A small network was trained on made-up records. Each row is its average activation on records with the value named, seen along a few directions.
Values that are neighbours, or in one group, have similar rows; names and order tell nothing.
In the rows, 128 means zero.

Other fields vary at random and push rows far along one fixed direction, the same in every table; ignore that.

Field Vor:
v12: | 190 | 127 | 224 | 113 | 143 | 134 | 139 |  46 | 118 |  94 | 101 |  95 | 189 | 174 | 185 | 127 |  59 | 101 |  94 |
v6: |  75 | 214 |  29 | 139 | 124 | 156 | 102 | 227 | 103 | 164 | 101 | 161 |  88 |  27 |  44 | 148 | 208 | 179 | 183 |
v1: | 192 | 145 | 166 | 140 | 109 | 114 | 144 | 148 | 153 | 114 |  94 | 134 | 174 | 108 | 145 | 148 | 130 | 113 | 136 |
v9: | 107 | 177 | 100 | 107 | 146 | 175 | 110 |  98 |  82 | 145 | 119 | 107 | 112 | 100 | 112 | 127 | 137 | 167 | 139 |
v2: | 108 | 118 |  58 | 138 | 129 | 115 | 108 | 138 |  85 | 158 | 109 | 127 |  86 |  74 | 128 | 111 | 159 | 144 | 142 |
v5: | 196 |  53 | 235 | 103 |  80 | 115 | 207 |  12 | 179 |  87 | 160 |  75 | 167 | 228 | 173 | 108 | 150 |  35 | 101 |
v8: | 154 |  93 | 117 | 149 | 140 |  88 | 119 | 153 | 124 | 137 |  82 | 131 | 145 | 103 | 160 | 125 |  93 | 107 | 123 |
v4: |  75 |  85 |  90 | 103 | 144 |  72 | 134 | 152 | 138 | 162 | 145 | 142 | 123 | 117 | 107 | 117 | 137 | 116 | 151 |
v3: |  74 | 138 | 149 |  77 | 166 | 135 | 145 | 106 | 128 | 136 | 151 | 126 | 146 | 154 | 102 | 139 | 112 | 128 | 153 |
v10: | 110 |  96 |  84 | 169 | 124 | 112 |  99 | 174 | 131 | 131 | 160 | 158 |  89 | 130 | 135 | 117 | 112 | 150 | 104 |
v11: | 113 | 150 | 152 | 132 | 145 | 172 | 109 | 122 | 135 | 102 | 160 | 132 | 108 | 167 | 139 | 127 |  91 | 155 |  94 |
v7: | 142 | 140 | 132 | 166 |  86 | 148 | 122 | 161 | 159 | 106 | 154 | 147 | 109 | 155 | 107 | 141 | 149 | 141 | 115 |
A value of Vor combines one of 3 hidden first parts with one of 4 second parts; all combinations occur once.
Q: v10 and v2 share the first part; v10 and v11 share the second. Which value has the first part of v11 and the second part of v2?
A: v9
Q: v8 and v4 share the first part; v8 and v12 share the second. Which value has the first part of v12 and the second part of v4?
A: v3

Field Voz:
z2: |  90 | 178 |  52 | 148 | 144 | 119 |  86 | 234 | 117 | 162 | 101 | 179 | 112 |  43 |  83 | 145 | 146 | 172 | 164 |
z1: | 140 | 123 | 114 | 152 | 130 |  97 | 120 | 179 | 130 | 133 |  96 | 150 | 143 |  99 | 128 | 139 | 114 | 122 | 136 |
z3: |  99 | 171 | 118 | 120 | 152 | 151 | 109 | 152 | 119 | 134 | 125 | 143 | 127 | 112 | 104 | 141 | 117 | 156 | 141 |
z7: | 168 |  40 | 177 | 115 |  94 | 113 | 175 |  18 | 139 | 105 | 162 |  72 | 124 | 207 | 182 |  93 | 136 |  73 |  90 |
z5: | 169 |  56 | 178 | 124 |  98 | 122 | 165 |  37 | 143 | 101 | 160 |  82 | 124 | 202 | 180 | 100 | 127 |  84 |  87 |
z4: | 148 | 115 | 147 | 135 | 113 | 132 | 138 | 107 | 133 | 114 | 133 | 116 | 129 | 150 | 140 | 125 | 128 | 117 | 115 |
z6: |  82 | 212 | 110 | 102 | 165 | 161 | 102 | 168 | 116 | 147 | 118 | 153 | 137 |  84 |  80 | 151 | 129 | 172 | 164 |
The values of Voz form a star with 3 arms.
Q: Which values are neighbours of z2? Give them in the order they are listed.
A: z1, z4
Q: Which values are neighbours of z6? Give them in the order they are listed.
A: z3

Field Rav:
k5: | 141 |  96 | 129 | 123 | 103 |  95 | 150 | 119 | 145 | 138 | 131 | 124 | 141 | 131 | 121 | 123 | 159 |  97 | 142 |
k12: | 129 | 114 | 164 | 114 | 113 | 163 | 163 |  68 | 136 | 101 | 169 |  98 | 124 | 188 | 133 | 127 | 141 | 117 | 114 |
k2: | 192 |  48 | 186 | 110 | 101 |  94 | 181 |  20 | 123 | 109 | 109 |  61 | 147 | 175 | 193 | 101 | 129 |  61 | 103 |
k7: | 100 | 201 | 116 | 116 | 152 | 140 | 111 | 203 | 142 | 141 | 112 | 165 | 148 |  80 |  82 | 157 | 130 | 160 | 161 |
k6: | 188 | 117 | 145 | 154 | 102 | 138 | 128 |  84 | 107 | 105 | 116 | 101 | 122 | 133 | 176 | 113 | 125 | 127 |  91 |
k9: |  87 | 152 | 109 | 105 | 148 | 163 | 120 | 105 | 105 | 137 | 137 | 114 | 108 | 128 | 107 | 119 | 136 | 141 | 131 |
k1: |  94 | 197 |  57 | 169 | 121 | 148 |  84 | 246 | 132 | 145 | 120 | 189 |  93 |  58 |  69 | 152 | 169 | 178 | 158 |
k8: | 108 | 188 | 108 | 113 | 172 | 141 | 101 | 164 | 101 | 154 |  88 | 148 | 152 |  69 | 107 | 152 | 104 | 161 | 165 |
k4: |  91 | 167 | 125 | 129 | 163 | 117 | 102 | 194 | 129 | 137 | 112 | 175 | 151 | 105 |  95 | 153 |  95 | 144 | 152 |
k3: | 141 |  53 | 133 | 128 | 125 |  83 | 153 | 108 | 144 | 129 | 140 | 117 | 132 | 148 | 163 | 103 | 120 |  82 | 111 |
k11: | 145 |  69 | 187 | 107 | 116 | 131 | 151 |  30 | 143 | 102 | 178 |  90 | 120 | 215 | 177 | 103 | 108 | 104 |  87 |
k10: | 118 | 132 |  77 | 168 | 121 | 123 |  90 | 195 | 128 | 137 | 123 | 154 |  98 | 104 | 114 | 133 | 119 | 162 | 121 |
A value of Rav combines one of 3 hidden first parts with one of 4 second parts; all combinations occur once.
Q: k4 and k10 share the first part; k4 and k8 share the second. Which value has the first part of k8 and the second part of k10?
A: k6
Q: k12 and k5 share the first part; k12 and k11 share the second. Which value has the first part of k11 and the second part of k5?
A: k3
